These are the activations of a small neural network, seen along a few directions. Each row is one input.
Each table varies a few parts of the input and shows all the possible inputs, shuffled.
A made-up example of a description, with smaller parts first: one of 3 separate values, together with either a single point or one of 11 places around a ring or (one of 4 places along a line, together with one of 8 places around a ring).
Shared parts are said once, and a part with two or three values counts as separate values.
(in the rows, 128 means zero)

Other details of the inputs vary at random and push rows far along three fixed directions, the same in every table; ignore that.

Rows:
row 1: [128 134  57 152 122 136 114 147 168 134 136 136]
row 2: [ 92 118  88  99 130 169 117 188 109 148 169 183]
row 3: [111 133 131 159 130 106 117  90 168 119 101  88]
row 4: [156 126 182  98 147 169 135  93 125 162 125 146]
row 5: [119 136 171 141 111  31 127 126  82 103 120  89]
row 6: [128 145 104 143 123 113 108 145 177 116 121 104]
row 7: [135 136  78 155 121 115 104 128 158 119 121 116]
row 8: [110 106  58 144 130 141 114 157 170 132 126 128]
row 9: [154 103 175 106 144 121 165 115  79 130 125 137]
row 10: [139 139 109 165 112 118 140  98 155 107 111  75]
row 11: [142 131 120 117 137 173 130 131 120 158 157 162]
row 12: [160 106 179 106 133 118 154 115  80 129 118 144]
row 13: [144 114 139 109 136 123 129 134 122 131 133 156]
row 14: [117 126  88 109 120 130  97 207  85 128 191 206]
row 15: [ 89 130 160 144 113  52 153 119  67  93 115  88]
row 16: [121 125 120 161 130 121 145 107 164 102  99  75]
row 17: [136 110 184 112 143 127 159 113  75 133 133 134]
row 18: [129 120 165 137  97  43 144 129  87  79 113  91]
row 19: [122 139 109 154 118  59 108 137 153 112 107  92]
row 20: [116 125  81 147 122 148 114 159 180 113 123 133]
row 21: [134 123  85 104 112 137 109 217  91 110 191 199]
row 22: [116 161 101 153 126 157 124  88 165 145 115  99]
row 23: [143 144 175 105 124 127 137 102  59 131 141 135]
row 24: [115 129  83 140 125 142 109 154 188 112 131 135]
row 25: [ 98 149 130 152 125 110 119  86 162 119  97  85]
row 26: [144 114 144 125 156 204 139  73 162 169 110 105]
row 27: [142 126 165 138 144 157 137  73 150 145  96 104]
row 28: [109 110  66 143 122 152 122 162 171 117 132 119]
row 29: [149 144 169  83 153 214 130  92 142 180 127 162]
row 30: [155 156 173  83 160 207 124  99 142 186 133 155]
row 31: [ 81 123 126 116 101  68 124 196  52  98 156 170]
row 32: [163 113 182  96 130 107 146 116  86 134 124 145]
Each input here is: one of 4 places along a line, together with either one of 2 separate values or one of 6 places along a line.
Changing only the place on the line of 4 turns row 12 into row 20. The same change can be made to row 32. Which row results?
> row 18
Which other rows does row 2 become when the place on the line of 4 takes its other values? List them by row number.
> row 8, row 26, row 28

Rows:
row 33: [135 131  78 122 131 141 123 171 151 143 153 167]
row 34: [ 94  92  90 149 129  83 124 171 102 121 141 147]
row 35: [ 72 147 120 120 128 131 100 158 175 137 116 144]
row 36: [137 147 149  64 145 156 107 157  93 170 167 191]
row 37: [ 86 150 128 114 121 153 129 134  97 137 153 128]
row 38: [114 137 181 137 119  99 169  88  68 107 120  72]
row 39: [151 133 158  97 136 152 115 164  87 146 172 175]
row 40: [140 107  75 129 117 151 125 162 151 111 138 168]
row 41: [149 120  96 160 115 106 142  98 180 120  94  72]
row 42: [108  96 165 110 130  70 144 151  25 130 151 162]
row 43: [108 150  84 158 136 157  92 118 214 128 125 123]
row 44: [120 125  92 156 125 116 111 144 171 102 135 129]
row 45: [132 155 173 126 130 145 125  53 127 140  94 106]
row 46: [147  88  84 141 161 210 125  99 207 173 102 124]
row 47: [ 68 134  65 152 146 155  81 129 183 171 124 139]
row 48: [125 140  94 185 114  95 107 133 180 103 112  74]
row 49: [ 67 132 112 146 115  67 114 176 149  93 113 121]
row 50: [168 146 183 108 154 135 139  68 121 152 108 101]
row 51: [166 104 121  98 120 156 149 162  89 127 152 177]
row 52: [139 108 182  89 147 143 158 144 113 128 127 158]
row 53: [ 86 107  67 169  94  78 139 163 125  67 128  70]
row 54: [127 115 130 100 134 172 157 161  80 128 171 159]
row 55: [153  95 110 107 127 156 125 167 134 119 163 180]
row 56: [143 120 145 122 112  93 154 149  56 103 141 145]
row 57: [175 134 125 110 163 184 124 106 172 163 120 130]
row 58: [162 100 197 121 141 139 171  68 159 119  67  68]
row 59: [125 137 114 116 132 158 116 150 119 133 146 186]
row 60: [140 145 175 143 116  87 155  75  81 112 100  87]
row 61: [115 151 122  97 124 138 111 151 110 163 159 174]
row 62: [148 140 187 125 119  78 159  80  78 131 116  96]
row 63: [175 125 176 124 143 157 155  67 115 126 102 119]
row 64: [130 169 135 141 138 177  92  85 188 164 115 101]
row 65: [ 88 152 130 158 109  81  95 102 147 108 116  94]
row 66: [197 111 143 101 153 177 140  94 156 155 111 116]
row 67: [ 83 156 120 147  89  52 116 140  78  99 126 114]
row 68: [135 108 102 166  97  61 120 169 127  81 129  91]
Changing only one part turns row 45 into row 40. The same change can be made to row 65. Which row results?
> row 55
What do these inputs look like to the network?
> one of 4 places along a line, together with either one of 3 separate values or one of 6 places around a ring
Which other rows agree with row 60 in the place on the line of 4? List them by row number.
> row 38, row 39, row 42, row 43, row 49, row 50, row 59, row 62
Which other rows does row 34 become when the choice among 3 separate values takes its other values? List them by row number.
> row 52, row 54
